Each row below holds a small network's activations on one record, seen along a few directions.
Here are examples, each followed by its value of one field, Dodi.
The word absent means that the record has no Dodi.
Other fields move the rows too, some of them a lot.
(in the rows, 500 means zero)
Random noise pushes rows far along 8 fixed directions. That doesn't count. These rows show it; they differ only by the noise:
[535 713 371 471 469 639 659 352 421 385 530 443 585 563 490 644 552 532
 528 379 641 400 803 783 290 418 783 416]
[628 488 360 474 454 341 514 547 461 537 369 551 522 464 597 665 585 484
 471 485 670 329 504 453 436 535 598 327]
[501 324 542 511 598 563 463 475 628 316 495 494 423 350 539 464 600 455
 500 569 330 247 685 362 435 538 286 461]
[477 558 664 582 369 455 444 556 457 606 437 530 440 491 618 646 308 366
 537 474 517 635 373 473 600 437 666 579]
[430 519 566 494 432 563 464 527 490 483 493 478 463 530 568 505 430 439
 579 446 465 565 517 559 474 411 551 576]
[396 411 638 526 412 578 453 518 482 436 415 606 338 328 644 383 417 414
 636 692 336 592 519 452 570 209 434 625]
[546 682 733 535 489 605 411 421 402 440 552 483 483 508 646 618 296 371
 666 576 451 608 715 662 714 317 572 482]
[517 549 547 544 614 390 521 582 486 468 458 563 615 443 454 536 561 539
 491 345 457 519 525 385 522 616 364 526]
[439 563 671 560 487 477 456 573 430 492 441 599 484 411 579 470 402 459
 617 506 393 705 482 457 650 360 427 629]
[651 518 520 248 582 530 380 461 370 458 542 473 597 627 591 443 486 445
 685 665 551 405 765 693 596 277 372 258]

[604 509 213 417 462 527 578 452 411 396 356 684 404 343 564 318 708 713
 615 773 626 483 641 633 512 199 487 381]
t3
[476 643 498 426 413 502 438 569 358 538 488 462 555 705 627 510 414 487
 670 363 553 704 523 682 551 354 583 484]
t5
[479 656 516 616 576 492 485 439 526 390 532 540 487 458 501 532 526 538
 558 514 425 559 624 515 659 546 450 573]
t1
[380 418 266 446 252 392 439 664 435 653 372 512 430 660 608 438 523 537
 555 412 668 610 170 577 391 399 668 549]
t5
[468 449 594 615 512 440 600 441 519 544 437 630 506 348 420 487 516 446
 397 583 403 464 390 386 485 470 504 591]
t7
[475 581 350 429 457 500 626 481 446 590 461 559 540 601 441 452 541 596
 498 476 696 580 449 607 404 438 695 531]
t1
[609 487 413 382 491 521 484 424 580 621 595 343 536 750 358 634 496 515
 333 502 714 271 494 601 419 712 718 345]
t2
[590 581 471 572 569 358 490 559 458 457 444 523 582 511 568 644 556 521
 502 345 523 468 566 428 571 643 455 394]
t5
[448 522 676 533 389 587 335 522 559 593 584 441 377 621 556 570 266 403
 556 530 487 647 424 549 649 511 632 593]
t6
[516 609 435 425 600 518 486 490 443 509 593 479 656 662 345 470 565 587
 477 388 567 511 549 601 522 593 392 465]
t4
[535 500 604 413 545 464 609 422 431 675 486 660 621 474 290 417 431 482
 418 604 511 566 382 431 496 398 510 534]
t7
[539 547 680 534 474 422 241 642 464 582 488 477 411 567 694 572 338 431
 666 513 512 744 387 453 848 531 378 481]
absent
[543 481 702 379 533 611 348 520 561 589 660 359 549 746 456 471 277 437
 532 403 482 556 468 619 556 567 502 451]
t8
[470 711 521 650 500 428 581 502 330 552 410 715 545 389 451 498 490 591
 509 570 519 782 438 545 727 362 514 634]
t4
[351 442 300 384 424 665 487 522 591 473 573 360 452 729 423 342 588 591
 505 245 525 525 423 674 208 582 539 583]
t8
[596 456 538 496 581 428 380 560 521 590 541 495 530 610 428 537 484 501
 453 507 548 476 437 456 651 661 377 431]
t4
[426 426 354 412 301 581 394 589 531 474 432 416 345 600 689 419 547 507
 601 491 592 502 451 607 420 387 600 500]
t2
[471 535 702 524 559 479 656 363 497 748 581 571 671 565 148 539 356 429
 260 465 485 533 251 396 453 607 610 627]
t7
[576 691 399 493 461 364 602 569 359 519 414 581 635 445 547 566 557 597
 565 347 633 621 593 554 423 428 656 411]
absent
[471 527 551 484 483 713 545 364 582 500 642 370 480 669 410 594 408 434
 435 463 513 419 607 635 392 531 692 519]
t6
[659 754 520 531 460 401 505 426 277 604 426 640 542 486 557 600 429 528
 565 639 657 672 478 614 765 333 638 405]
t3
[333 565 438 485 446 653 548 489 543 384 540 424 488 581 426 357 577 608
 526 384 455 576 579 655 355 469 556 652]
t2
[417 512 375 490 613 509 506 521 534 349 538 486 591 547 431 350 702 627
 569 356 449 480 577 543 416 559 328 556]
t1
[358 497 474 380 458 677 525 489 520 558 578 430 499 681 328 282 461 571
 511 425 485 642 387 691 374 413 535 685]
t3
[536 491 634 398 515 445 292 664 453 635 522 533 518 641 564 425 361 489
 642 511 525 736 380 469 756 470 360 509]
t6
[653 484 214 384 440 402 382 581 438 479 367 559 398 498 737 497 633 604
 620 603 683 421 519 617 556 408 470 279]
t8
[438 502 399 646 471 556 740 306 576 392 509 489 427 343 348 645 585 473
 294 555 472 247 547 473 278 615 695 548]
absent

Which value of Dodi does each new row have?
[444 346 548 610 410 475 462 506 678 532 491 442 379 475 455 577 483 436
 325 505 472 318 333 314 427 711 587 549]
t2
[638 542 483 634 478 355 522 438 457 501 389 652 474 315 609 639 549 451
 473 649 547 367 496 422 596 470 551 382]
t7
[583 654 573 455 580 501 363 477 402 533 569 437 567 681 539 603 374 489
 587 463 574 569 606 657 727 546 479 406]
t5
[491 431 484 343 554 535 495 503 525 569 583 474 587 649 370 358 551 519
 472 443 488 488 417 553 416 535 425 539]
t7
[461 332 306 448 319 605 433 520 543 455 422 519 246 492 674 394 570 488
 559 720 546 406 500 571 441 301 526 479]
t4
[520 399 460 452 517 521 325 555 641 414 546 385 446 596 599 495 550 479
 582 435 514 374 548 502 506 625 415 427]
t1
[403 306 446 638 447 540 330 577 726 295 494 427 216 319 719 467 612 488
 544 465 316 391 570 325 454 621 330 567]
absent
[476 496 425 571 448 469 334 652 606 463 486 421 395 569 682 560 606 529
 569 269 488 539 407 458 517 719 424 564]
t7
[513 487 437 327 427 620 524 376 474 536 559 451 532 652 481 455 455 470
 544 624 648 393 561 713 387 315 714 400]
t1
